cols: X V E F W C D T
K9: [-16.0  20.3 -20.4  54.5  11.6  30.1   1.1  64.2]
K582: [-16.4 -17.9  16.7   4.9 -11.4  29.6  20.6  15.6]
K866: [-16.6 -17.5  21.6   7.4 -18.1  90.4  20.1  30.6]
K851: [-16.0  20.3 -20.4  54.5 -35.6  30.1   1.1  54.5]
step +1: [4.9]
[5.0]
again K851: 
[54.5]
key -> tag
[7.4] -> K257
[-17.5] -> K98
[54.5] -> K492
join K866 4: 
K257

cols: N S U B H J L
K580: [-53.0 -59.5 -46.3 -66.8 -86.1 -53.2 -24.2]
K453: [-57.0  -8.3 -50.8 -52.4 -30.2 -56.6  47.6]
K851: [ 55.4  24.4  47.7  56.2  45.7  55.2 -25.6]
K9: [ 43.2 -12.9  37.3  33.1   4.3  42.7 -62.7]
step +1: [-50.8 -52.4]
[-50.7 -52.3]
col: [ -8.3  24.4 -12.9]
S

cols: P G Q Y M A
K917: [ 73.9  36.3  51.8  26.8 -45.9  24.4]
K863: [ 73.9 -28.3   8.4  49.9 -51.9  37.9]
K472: [ 73.9 -30.8  -2.0 -70.6  38.2  -7.8]
K866: [ 73.9  11.1  21.7 -71.9  41.4  11.1]
again K866: 
[11.1]
step +1: [ -2.0 -70.6]
[ -1.9 -70.5]

cols: pizuf radu sova Felad vefi dif poto kez
K582: [ 63.2 -31.6 -36.7  51.5 -19.6 -87.5 -28.1  78.4]
K9: [ -7.7 -27.8 -22.5 -69.1  56.4  43.0 -33.3 -23.6]
K866: [ 63.2 -31.6 -36.7  51.5 -19.6 -87.5 -28.1  78.5]
has: [-87.5 -28.0]
no
has: [-19.6 -87.5]
yes
col: [-31.6 -27.8]
radu
has: [-36.7  51.5]
yes
Table of tags by key:
[-23.5] -> K331
[78.4] -> K699
[-33.3] -> K456
[-23.6] -> K627
[78.5] -> K931
join K9 8: 
K627
has: [-22.5 -69.1]
yes
asked: [ 63.2 -31.6 -36.7  51.5 -19.6 -87.5 -28.1  78.5]
K866

cols: Zubom gom nire Likup
K23: [43.0 57.3 48.5 -6.5]
K9: [74.3 82.0 51.3 12.2]
K866: [39.6 52.5 44.2 -5.6]
K580: [51.9 66.3 53.0 -3.9]
K582: [83.2 96.3 83.2 83.2]
step +1: [74.3 82.0]
[74.4 82.1]
col: [74.3 39.6 51.9 83.2]
Zubom
again K582: 
[83.2]
step +1: [52.5]
[52.6]
asked: [43.0 57.3 48.5 -6.5]
K23

cols: popo kemer lebo ris nemi Rokag
K453: [-77.1  27.7 -43.8 -55.1 -48.7  35.0]
K9: [-78.4  22.6 -43.9 -64.7 -44.0  31.0]
K959: [-77.1  27.7  35.0 -55.1 -48.7  35.0]
key -> tag
[22.5] -> K205
[-55.1] -> K434
[35.0] -> K227
[27.6] -> K260
[-55.2] -> K313
[27.7] -> K484
[22.6] -> K83
join K959 2: 
K484
col: [-78.4 -77.1]
popo
has: [-48.7 -55.1 -43.8  27.7]
no
again K959: 
[35.0]
step -1: [27.7]
[27.6]
has: [-64.7 -44.0]
yes

cols: koga Ninof Fil soli
K917: [-63.1  21.6 -12.8  21.2]
K866: [18.0  7.5 -2.2  0.8]
K959: [-42.4 -42.4   5.4 -42.4]
K453: [-36.7  87.9  56.4  20.1]
K9: [-7.3 61.6  2.2 -7.8]
again K959: 
[-42.4]
step -1: [-63.1  21.6]
[-63.2  21.5]
has: [-42.4   5.4 -42.4]
yes

cols: bim viko Vado kasan givo
K453: [-14.4  -3.9 -52.1  -2.2  67.7]
K491: [11.1 35.3 13.3  3.4  8.1]
K9: [-23.2   0.2  45.7  -7.7  22.5]
K917: [-12.0 -30.7 -40.0 -44.7 -81.2]
K582: [ -2.2 -11.5 -53.6  -4.3  69.3]
K863: [-11.3 -16.6 -34.4 -39.0 -11.0]
K472: [-37.0  -4.7  58.9 -16.7  25.0]
K866: [-46.9  47.3 -36.9  28.7  71.7]
K851: [-5.7 30.4 30.4 30.4 30.4]
K959: [ 45.6  56.9 -12.7  29.7  -3.2]
K23: [-11.3 -16.6 -34.4  18.3 -11.0]
tags:
[-16.7] -> K474
[45.7] -> K604
[-7.7] -> K421
join K9 4: 
K421
again K851: 
[30.4]
col: [ 8.1 22.5]
givo
asked: [-11.3 -16.6 -34.4 -39.0 -11.0]
K863

cols: sev lirib Zavap Vonot pufe sugam les Tutok zemu
K23: [-12.6  -3.0 -29.0 -24.6   7.2  -4.6 -36.1 -33.6  82.1]
K917: [ -2.0 -20.5 -22.4  31.1 -12.7  15.5  41.9  64.8 -31.1]
K472: [-27.6 -16.8 -22.0  43.4  22.2 -11.0  74.1  80.8 -25.2]
K866: [-14.3  15.6  15.0 -28.8  22.6 -30.3 -27.6  -4.1  -1.2]
K580: [ 30.9 -26.8 -26.2   8.0 -52.7  41.5   0.8  34.1 -15.3]
K959: [-14.3  15.6  15.0 -28.8  22.6 -30.3 -27.6 -53.4  51.8]
K863: [ 27.6   0.8  -8.7 -34.6 -38.7  26.6  33.4   6.3 -53.3]
K9: [-12.4  33.0  55.4  -8.6  32.0 -35.5   3.5 -36.6 -27.2]
K491: [ -2.0 -20.5 -22.4  31.1 -38.7  26.6 -72.8 -54.6  37.7]
has: [-22.4 -20.5  -2.0]
no
col: [-11.0 -30.3  41.5 -30.3  26.6 -35.5]
sugam
has: [-38.7  26.6  33.4   6.3 -53.3]
yes
col: [ 22.6 -52.7  22.6 -38.7]
pufe
tags:
[-52.8] -> K801
[0.8] -> K250
[-15.3] -> K416
[-12.7] -> K294
[-52.6] -> K96
[-52.7] -> K488
[-38.7] -> K60
join K580 5: 
K488
col: [ 74.1 -27.6   0.8]
les
has: [-22.4  31.2]
no

cols: zol sivol zom Tedup kesus nat Deduv tizig burup
K582: [ 66.3  -2.6 -24.9 -94.0  -5.5  -2.8  38.5  24.6  35.6]
K580: [ 43.3  49.1  34.7 -14.4 -63.8  -7.3  -8.9 -36.0 -33.8]
K9: [ 41.2  25.8 -14.0 -52.0 -22.9 -19.5  24.0  10.6  22.6]
K472: [-50.3   1.3  53.9  90.3  -7.8  34.0 -72.5 -34.0 -66.6]
K23: [ 43.3  49.1  34.7 -14.4 -63.8  -7.3  -8.9 -36.0 -14.3]
K866: [ 26.5  21.0  29.9  -9.6 -34.1  13.1 -11.8 -20.1 -31.1]
K453: [-70.2 -10.1  -9.8  82.2  30.0 -23.2 -13.9  -0.5   7.1]
K491: [-43.9  -7.6 -42.0  35.3  35.3 -44.4  15.9  14.2  45.2]
K863: [ 30.6  10.4  21.7 -25.5 -20.8  23.0   3.5 -13.5 -25.8]
step -1: [ 43.3  49.1  34.7 -14.4]
[ 43.2  49.0  34.6 -14.5]
step -1: [24.6]
[24.5]
step +1: [41.2]
[41.3]
step +1: [90.3 -7.8]
[90.4 -7.7]

cols: Guk milak potu tagud Pakaz mizu Nivo leke
K863: [-23.3   9.4  18.6  31.4 -28.4  12.1  22.5   6.9]
K917: [  4.2   9.4 -11.4  14.3  19.2  31.6   0.6 -14.6]
K9: [ 42.1 -10.8  -6.8 -44.8  32.0 -12.5 -22.6  -0.5]
K453: [ 30.4  71.1 -19.9 -14.6  33.0 -24.2  39.5 -21.5]
K23: [-56.1  -7.9 -76.9  19.3  19.7 -14.3 -28.9 -36.8]
K580: [-19.5 -45.4  12.3   9.0 -20.7  15.2 -25.2  14.0]
K582: [ 21.6  -2.8   7.4 -17.5   8.3  -2.4  -4.4   4.8]
K866: [ 2.4  5.7 -1.3 -1.3  3.2 -1.9  3.5 -2.0]
K491: [-30.9 -72.8  20.7  14.8 -33.6  25.2 -40.6  21.9]
Table of tags by key:
[39.5] -> K401
[22.5] -> K557
[39.6] -> K152
[-24.2] -> K608
join K453 7: 
K401
col: [12.1 31.6]
mizu

cols: pid lero kazo bor
K917: [ -6.0 -17.5   3.0 -16.8]
K863: [ -6.0 -17.5 -54.7 -24.4]
K472: [-6.0  3.0  3.0  3.0]
K453: [-31.9  47.2 -79.8 -39.4]
has: [3.0 3.0 3.0]
yes
has: [-6.0  3.0  3.0]
yes
step -1: [ -6.0 -17.5 -54.7]
[ -6.1 -17.6 -54.8]
again K472: 
[3.0]

cols: daz gos mefef didad pumo lunat sagus Dag masad gimam
K959: [-35.9  58.1  56.1 -47.9  58.9 -51.3 -56.3 -58.5  56.4  46.3]
K580: [ -3.6  -1.1  -2.5   7.4  -2.1  10.5   3.1  13.9 -12.4   1.5]
K472: [  3.7 -52.3 -56.1  65.8 -51.5  70.7  46.8  51.9 -41.2 -53.6]
K582: [-23.5  12.1   6.8  -7.6  13.3  -7.0 -18.5 -19.6  13.8   2.6]
K23: [-3.6 -1.1 -2.5  7.4 -2.1 10.5  3.1  6.9  1.8 -0.1]
has: [ 13.8 -19.6]
no
col: [-47.9   7.4]
didad
step -1: [58.9]
[58.8]
step +1: [-19.6]
[-19.5]

cols: rel gafis guki pone raka fezug vatum fesup
K453: [ -6.0 -17.8  14.5 -40.7 -21.5 -16.4 -24.0 -13.5]
K863: [ -9.1  53.8  19.7   8.6  16.2 -37.3 -46.6  -9.0]
K917: [-31.2  -5.6   7.0 -12.7 -43.7 -21.1 -45.1 -41.9]
K582: [ -6.0  -6.0  14.5 -40.7 -21.5  -5.8 -22.8  -9.1]
K866: [ -6.4  31.7  32.4  36.2   4.4   1.5 -39.2  -6.4]
K472: [25.1 38.1 53.3 36.9 24.2  7.3 28.7 62.5]
step -1: [ 16.2 -37.3]
[ 16.1 -37.4]
again K582: 
[-6.0]
again K866: 
[-6.4]

cols: fumon raf savaz gipu zatem Bavan dibo Sibu Feve
K23: [ 54.2  16.3 -69.8 -61.2  86.8 -49.6 -48.9  52.4  79.5]
K582: [-62.3   1.8  51.7  14.0  24.4 -46.9 -29.7  30.4  12.2]
K863: [-43.7  -0.2  -7.4  53.3   7.5 -25.9  15.0 -26.2   1.9]
has: [16.3 54.2]
no
tags:
[53.3] -> K293
[-61.2] -> K204
[54.2] -> K35
[79.5] -> K677
join K23 4: 
K204
col: [-46.9 -25.9]
Bavan
asked: [-43.7  -0.2  -7.4  53.3   7.5 -25.9  15.0 -26.2   1.9]
K863

cols: livu Sop kalal tuze Zepiv vuvu timi
K453: [ 49.7  -2.5   4.5  39.6  -0.8 -37.1 -29.7]
K959: [-69.5   1.6  -5.3 -15.6 -12.8  -2.3  -6.6]
K863: [ 60.4  -2.9   4.0  25.5   0.8 -20.9 -16.4]
K582: [64.0 -2.1  3.1  6.1 -1.4 -3.3 -3.5]
K851: [63.0 -3.1  3.3 -3.5 -0.8  7.9  5.8]
K866: [-60.6   2.4  -7.5 -40.9 -12.5  22.9  13.3]
K580: [-0.1 -1.7 -2.4 -0.1 -7.3 52.9 38.9]
K491: [ 48.7  -1.9  -0.1 -32.6  -2.4  33.6  25.4]
col: [-16.4  -3.5   5.8  13.3  38.9]
timi
has: [-15.6 -12.9  -2.3]
no
again K580: 
[-0.1]
col: [25.5  6.1]
tuze

cols: Gapi zuk pef sal mirev Bizek
K917: [  4.2 -36.1 -14.6  22.6   1.9  -1.6]
K582: [ 95.5 -27.1 -55.1  35.9 -23.8   4.2]
K491: [-25.5 -23.6  18.7 -21.2 -21.8  12.3]
K9: [ 63.9  -7.3 -37.9  -1.8  11.0  -3.9]
K453: [-10.0  -6.4   7.6  15.8 -19.7   5.4]
K472: [ 19.4  36.9 -97.5  13.0 -23.1  17.0]
K23: [ -5.3  22.8 -46.8 -40.1  -7.8 -15.4]
K851: [ 24.5  12.9 -32.5  -3.6   9.8  14.8]
step +1: [-23.1]
[-23.0]
col: [  1.9 -23.8]
mirev
col: [-36.1 -27.1 -23.6  -7.3  -6.4  36.9  22.8]
zuk
step +1: [ 95.5 -27.1]
[ 95.6 -27.0]

cols: geb beda bop Dele vinu
K491: [-16.8  71.0  27.3 -16.0  62.2]
K9: [-33.3 -25.3  44.8 -14.0 -61.7]
K851: [-48.0  54.3  67.4  26.2  68.8]
K582: [-45.6  33.5 -72.2  45.5 -30.6]
K917: [ 42.3 -56.4 -49.3 -42.1  70.6]
K959: [-71.6 -46.5  56.4 -63.1 -61.9]
K866: [-48.5 -63.7   2.0  71.7  52.2]
K580: [-47.1  40.1  49.5 -63.8  -1.6]
K453: [-57.5  75.4  63.2  76.4 -61.5]
key -> tag
[42.3] -> K172
[-48.5] -> K853
[-49.3] -> K759
join K917 1: 
K172
has: [ 56.4 -63.1]
yes
step +1: [71.0]
[71.1]
col: [-61.7  68.8 -30.6  70.6 -61.9  52.2  -1.6 -61.5]
vinu
col: [-42.1 -63.1]
Dele

cols: ralad pido tusab Redop Rina
K917: [ 16.4  26.7  23.5  10.2 -75.6]
K851: [  7.6  17.3 -13.7   9.8 -53.6]
K582: [  7.6  17.3 -13.7  20.2  -8.1]
tags:
[20.3] -> K861
[10.2] -> K930
[10.1] -> K901
[20.2] -> K158
join K582 4: 
K158
step -1: [9.8]
[9.7]
step -1: [7.6]
[7.5]
has: [ 17.3 -13.7   9.8 -53.6]
yes
col: [10.2  9.8]
Redop
asked: [  7.6  17.3 -13.7   9.8 -53.6]
K851
has: [  7.6  17.3 -13.7  20.2  -8.1]
yes

cols: bage kol Vimi dovun resud
K491: [ -7.2  -5.8  31.2 -32.4  15.7]
K23: [ 27.5 -27.8 -61.8 -42.9 -42.9]
K851: [ 27.5  27.5  66.4 -65.0  76.5]
has: [-7.2 -5.8 31.2]
yes
has: [ -5.8  31.2 -32.4  15.7]
yes
col: [-42.9  76.5]
resud
again K23: 
[-42.9]
again K851: 
[27.5]
step -1: [27.5]
[27.4]

cols: rono Vufav lepal lebel Dul Lutat zigup
K917: [ 83.3  10.0  14.7 -34.5 -78.9   4.4 -31.4]
K472: [ 37.8  -5.6   9.1   0.3  37.8 -17.9  37.8]
K866: [ 68.9   7.1  29.8 -38.5 -53.6   3.7 -26.2]
K580: [ 10.0  10.0  10.0 -34.5  10.0   4.4 -31.4]
Table of tags by key:
[68.9] -> K526
[83.2] -> K610
[69.0] -> K551
[37.8] -> K933
[83.3] -> K459
[3.7] -> K373
join K866 1: 
K526
again K472: 
[37.8]
col: [  0.3 -38.5]
lebel
asked: [ 10.0  10.0  10.0 -34.5  10.0   4.4 -31.4]
K580
again K580: 
[10.0]

cols: Renib Tuno Sumup rerab Sige
K472: [-66.8  71.0 -15.4 -30.9 -22.9]
K453: [ -1.9  -1.9  -1.9  -4.2 -22.9]
K23: [-66.8  71.0 -22.9  41.8 -22.9]
again K23: 
[-22.9]
again K453: 
[-1.9]
key -> tag
[-22.9] -> K511
[-31.0] -> K372
[41.7] -> K209
[41.8] -> K133
[-30.9] -> K750
[-23.0] -> K186
join K23 4: 
K133
col: [-30.9  -4.2]
rerab
step -1: [ 71.0 -15.4 -30.9]
[ 70.9 -15.5 -31.0]
asked: [-66.8  71.0 -22.9  41.8 -22.9]
K23

cols: nuna gur sagav Far Sir nusir dober
K472: [ 33.3  31.6 -12.3  33.0 -33.7 -14.2  41.7]
K453: [-11.7   8.5  15.8  11.1 -25.3  54.8  39.7]
K851: [ 33.3  -4.0 -12.3  -4.0  -0.3  -6.6  -4.0]
step +1: [-12.3  33.0]
[-12.2  33.1]
step -1: [ -4.0 -12.3  -4.0  -0.3]
[ -4.1 -12.4  -4.1  -0.4]
again K851: 
[-4.0]

cols: Pafe Goko kof feg Dito zudep nifu
K23: [-44.7   5.7 -33.3 -53.9  20.5 -42.5  48.9]
K580: [-44.7   5.7 -33.3 -53.9  56.6 -41.7  43.9]
K917: [ 35.4   9.6 -41.4  -1.3  -9.5  17.8 -46.9]
K491: [-10.3 -15.0  -7.9 -36.0   2.9 -13.6  16.7]
K863: [-25.0  -7.8 -28.5 -32.4   7.8 -33.7  14.6]
K453: [-17.2  -1.0  36.2 -68.9 -18.2 -42.8  86.0]
K959: [-51.1   1.9 -30.0 -52.9   1.9 -45.2  22.7]
K866: [  3.5   6.2 -55.1  14.9  -3.3   9.0 -41.4]
K582: [-20.9   5.7 -33.3 -53.9  56.6 -41.7  43.9]
K851: [  8.6  -6.1 -56.8 -35.1  -8.4 -21.1 -23.3]
K472: [-10.6   4.2 -34.6 -14.6  -8.8 -11.3 -38.5]
K9: [-16.0  17.7 -16.2 -39.5 -28.8 -37.0  56.5]
again K959: 
[1.9]
Table of tags by key:
[17.7] -> K32
[17.8] -> K498
[-21.1] -> K92
[17.9] -> K67
[-41.4] -> K673
join K917 6: 
K498
col: [ 56.6  -9.5   2.9   7.8 -18.2]
Dito
asked: [-20.9   5.7 -33.3 -53.9  56.6 -41.7  43.9]
K582
asked: [-16.0  17.7 -16.2 -39.5 -28.8 -37.0  56.5]
K9
col: [ 1.9  6.2  5.7 -6.1]
Goko
step -1: [ -6.1 -56.8 -35.1  -8.4]
[ -6.2 -56.9 -35.2  -8.5]

cols: nufal zinur bes tibo timeb tufuv novi Kon
K866: [  6.1  -4.1  14.6  13.9 -50.9  -1.8 -60.2 -25.5]
K472: [-12.5  -5.6  21.1 -25.2 -97.8   7.2  68.7  59.3]
K491: [ 48.5   1.6   3.9  -6.4  -0.5 -29.8  88.6 -34.3]
K9: [ 19.5  -7.0   4.1  48.2  77.7 -10.4  40.9 -53.2]
key -> tag
[3.8] -> K103
[-10.4] -> K7
[3.9] -> K359
[4.2] -> K455
[4.1] -> K880
join K9 3: 
K880
step -1: [6.1]
[6.0]
step -1: [13.9]
[13.8]

cols: zafaz Fif suvi niz didi
K582: [ 12.4   6.4 -26.1 -25.0 -19.4]
K580: [ 27.7 -11.0  23.1  -3.8  13.7]
K863: [-47.5 -47.5   0.3  50.3 -61.2]
K472: [ 18.6  -9.3  -7.6 -20.4  28.7]
K866: [-47.3  28.5 -84.3 -13.1 -12.1]
K9: [ 12.4   6.4 -26.1 -25.0  24.9]
K959: [-38.6  14.2 -61.4   1.9  -8.7]
again K863: 
[-47.5]
key -> tag
[-7.6] -> K777
[18.6] -> K572
[24.8] -> K113
[28.7] -> K404
[-8.7] -> K591
[13.7] -> K196
[-8.6] -> K255
[-61.2] -> K525
[24.9] -> K733
[28.8] -> K432
[-12.1] -> K290
join K472 5: 
K404
asked: [ 27.7 -11.0  23.1  -3.8  13.7]
K580
col: [ 12.4  27.7 -47.5  18.6 -47.3]
zafaz
asked: [ 18.6  -9.3  -7.6 -20.4  28.7]
K472

cols: Nev Gonid lapi rinom
K866: [  3.2   7.0 -18.5   2.2]
K582: [  3.2   7.0   7.3 -13.5]
K472: [ -1.3  31.3 -15.2  19.5]
K9: [  3.2 -36.4 -36.4 -36.4]
K580: [26.2 26.2 -2.9 26.2]
K959: [24.9 62.1 -5.9 16.5]
tags:
[-36.5] -> K41
[16.5] -> K181
[-36.4] -> K632
[3.3] -> K616
[19.5] -> K78
[16.6] -> K513
[3.2] -> K430
join K9 4: 
K632
step -1: [7.0]
[6.9]
asked: [26.2 26.2 -2.9 26.2]
K580
again K580: 
[26.2]
again K9: 
[-36.4]

cols: Sepi lebas fot kuvik
K580: [-72.5 -66.3  66.2  16.4]
K582: [-15.7 -65.1  66.9   9.1]
K491: [-15.7 -65.1  66.9 -80.7]
has: [-80.7  66.9]
no
step -1: [-15.7 -65.1]
[-15.8 -65.2]

cols: kidom Zarad Gor Fenok
K917: [-13.4  10.5   0.4  -7.6]
K863: [ 3.7  5.5 -3.6 57.8]
K866: [ 2.4 -4.3  2.2 39.9]
K472: [  8.4  -6.4  -3.2 -29.9]
K959: [ 0.6  3.8  2.0 58.7]
K9: [ 27.7  -4.5  -3.3 -52.9]
K580: [ -4.9  -1.7  -1.9 -43.3]
K582: [ -3.4   3.4   2.0 -79.9]
K851: [ 2.1 -1.9 -2.2  8.7]
step -1: [-3.6]
[-3.7]
has: [ 0.4 -7.7]
no

cols: Valo folid pifaf vinup
K866: [35.0 35.0 24.5 64.1]
K580: [ 91.4  91.4 -13.1   8.4]
K851: [ 35.0  35.0 -19.1  64.1]
K917: [ 91.4  91.4 -16.1  62.7]
again K866: 
[35.0]
step +1: [91.4]
[91.5]
col: [-13.1 -19.1 -16.1]
pifaf
col: [ 24.5 -13.1 -19.1]
pifaf
step +1: [35.0]
[35.1]

cols: Kedu vuz kuziz Gudom Noz Sud
K453: [ 19.6 -27.2 -33.1  -9.3   6.9 -11.1]
K959: [ 19.6 -27.2 -33.1  -9.3 -38.8 -24.9]
K472: [ 19.6 -14.9 -33.1  -9.3 -53.3 -24.9]
K582: [ 19.6 -27.2 -33.1  -9.3 -53.3 -24.9]
step +1: [6.9]
[7.0]
has: [ -9.3 -53.4]
no

